Here are a small network's activations along a few directions, averaged over the inputs that share one value of a field.
Related values have similar rows: they may be neighbours, one step apart, or belong to one group.
In the rows, zero is written as 500.
Random noise pushes rows far along 12 fixed directions. That doesn't count. These rows show it; they differ only by the noise:
[348 430 574 538 525 653 392 622 116 541 627 476 560 576 274 442 445 661
 651 487 729 589 201 607 431]
[694 356 693 291 590 445 659 471 514 652 536 422 768 492 448 303 542 452
 360 465 576 682 484 192 643]
[428 479 590 398 400 202 279 474 448 388 207 383 540 243 474 548 471 629
 379 457 614 573 673 278 727]
[466 279 458 612 582 510 470 323 573 535 444 515 765 722 456 530 510 556
 466 493 277 606 321 593 607]
[565 648 666 438 530 404 459 440 408 334 371 352 407 562 734 487 286 615
  77 430 551 608 453 601 668]
[708 375 319 441 492 386 377 579 294 574 295 413 382 633 379 472 454 546
 653 361 465 265 305 634 504]
[778 471 453 519 617 608 533 525 269 431 369 537 421 266 372 385 566 485
 419 531 450 465 693 352 317]
[432 423 627 498 484 427 481 484 459 481 558 553 623 475 557 451 397 597
 521 477 626 451 605 414 639]
[593 660 551 535 364 163 616 517 676 640 482 548 489 436 506 299 554 400
 634 585 631 487 481 388 531]
[463 500 684 544 581 515 460 464 287 449 500 516 570 460 556 414 332 623
 322 507 648 586 522 479 585]
[794 419 493 680 613 617 572 448 450 338 518 618 373 396 556 516 647 554
 447 576 343 367 643 575 472]
[265 610 582 496 512 474 599 430 748 453 272 572 699 387 578 363 478 522
 282 468 487 796 586 197 708]
[390 544 370 490 504 586 541 520 623 480 274 466 559 567 380 448 610 511
 458 424 355 722 274 446 529]
[675 570 516 562 486 314 616 462 559 620 497 523 491 673 581 328 434 451
 510 513 510 447 331 601 526]


Values of Bek:
m6: [488 521 484 309 571 476 518 322 530 583 458 282 781 691 490 457 250 317
 176 473 303 679 555 482 333]
m8: [724 228 503 410 696 488 397 551 474 807 667 517 437 418 384 687 635 304
 718 531 485 256 568 534 614]
m9: [593 476 371 364 574 460 368 353 529 797 459 261 486 566 364 628 498 194
 377 639 329 620 379 592 291]
m2: [530 475 493 757 572 308 332 399 288 813 481 644 530 538 423 356 281 379
 567 665 698 375 419 684 385]
m5: [502 610 405 689 330 472 425 536 576 248 559 516 253 382 506 692 775 581
 727 634 431 432 525 655 360]
m3: [601 526 562 381 576 634 595 488 607 533 487 368 374 653 667 550 473 433
 187 456 493 640 304 601 649]
m4: [763 501 473 401 280 303 704 510 437 509 619 566 577 620 539 352 578 484
 592 442 548 426 543 393 191]
m1: [358 554 625 636 456 384 604 433 525 538 718 714 601 311 650 479 402 560
 601 575 689 418 836 363 487]
m7: [427 471 801 660 605 562 466 438 457 594 763 548 547 338 530 599 610 486
 555 779 626 660 518 468 559]
The values of Bek form 3 separate groups.
Question: Which other values are in the same group as m7? Give them in the order they are listed.
Answer: m6, m5
Question: Which other values are in the same group as m3? Give them in the order they are listed.
Answer: m9, m2

Values of Digu:
z4: [454 584 274 701 436 729 697 616 790 339 315 740 289 711 615 370 596 592
 655 375 358 297 285 649 611]
z1: [424 508 464 713 539 614 558 331 582 261 515 599 616 678 689 595 374 689
 404 464 230 533 578 651 482]
z7: [714 503 584 891 824 539 465 271 363 568 139 713 412 177 574 450 582 392
 145 770 299 700 617 459 488]
z2: [596 445 455 615 426 495 425 435 473 454 772 487 419 615 576 633 410 452
 555 618 515 297 588 777 284]
z5: [501 909 533 617 465 399 817 515 781 551 460 793 262 581 920 259 314 399
 356 448 610 436 534 507 553]
z6: [638 366 598 435 396 675 785 733 387 166 635 784 458 397 607 262 708 855
 707 302 733 241 692 237 697]
z3: [229 464 658 486 596 424 517 455 618 782 632 504 965 466 300 399 463 328
 570 574 579 796 508 271 556]
z8: [580 512 485 200 709 827 401 508 368 454 564 129 398 527 461 724 457 359
 248 500 247 604 470 608 381]
z9: [172 353 273 200 450 843 401 702 306 562 626 370 534 595 239 623 430 571
 704 260 613 411 412 485 341]
The values of Digu form a ring.
Question: Which values are neighbours of z1? Give them in the order they are listed.
Answer: z3, z8
Question: Which values are neighbours of z2? Give them in the order they are listed.
Answer: z4, z9

Values of Pira:
h2: [553 403 502 433 513 436 462 559 616 592 407 366 414 531 501 626 679 499
 572 462 422 514 278 547 799]
h3: [571 545 485 441 471 390 531 516 508 487 459 503 448 558 582 482 487 535
 443 403 543 487 460 518 554]
h8: [761 508 445 441 429 492 584 531 410 432 442 405 421 563 431 365 582 523
 460 492 491 483 369 515 364]
h5: [514 479 531 629 495 477 555 409 656 562 550 607 504 469 578 492 537 453
 485 625 499 484 572 501 508]
h9: [662 438 715 388 569 616 552 634 407 513 880 380 492 466 380 562 713 470
 558 557 628 542 414 551 512]
h4: [689 416 498 350 393 449 630 520 589 457 560 413 559 582 513 518 690 500
 546 435 407 573 421 385 469]
h1: [528 490 636 348 493 440 500 473 628 534 592 302 520 510 499 618 671 443
 298 526 515 713 349 518 638]
h7: [456 612 333 592 610 646 531 486 544 497 275 597 463 624 493 386 361 447
 426 422 358 501 403 568 439]
h6: [583 346 537 457 541 373 411 472 446 646 530 444 589 393 361 539 566 497
 668 565 518 446 554 412 574]
The values of Pira form 3 separate groups.
Question: Which other values are in the same group as h9? Give them in the order they are listed.
Answer: h8, h7
Question: Which other values are in the same group as h6? Give them in the order they are listed.
Answer: h2, h4
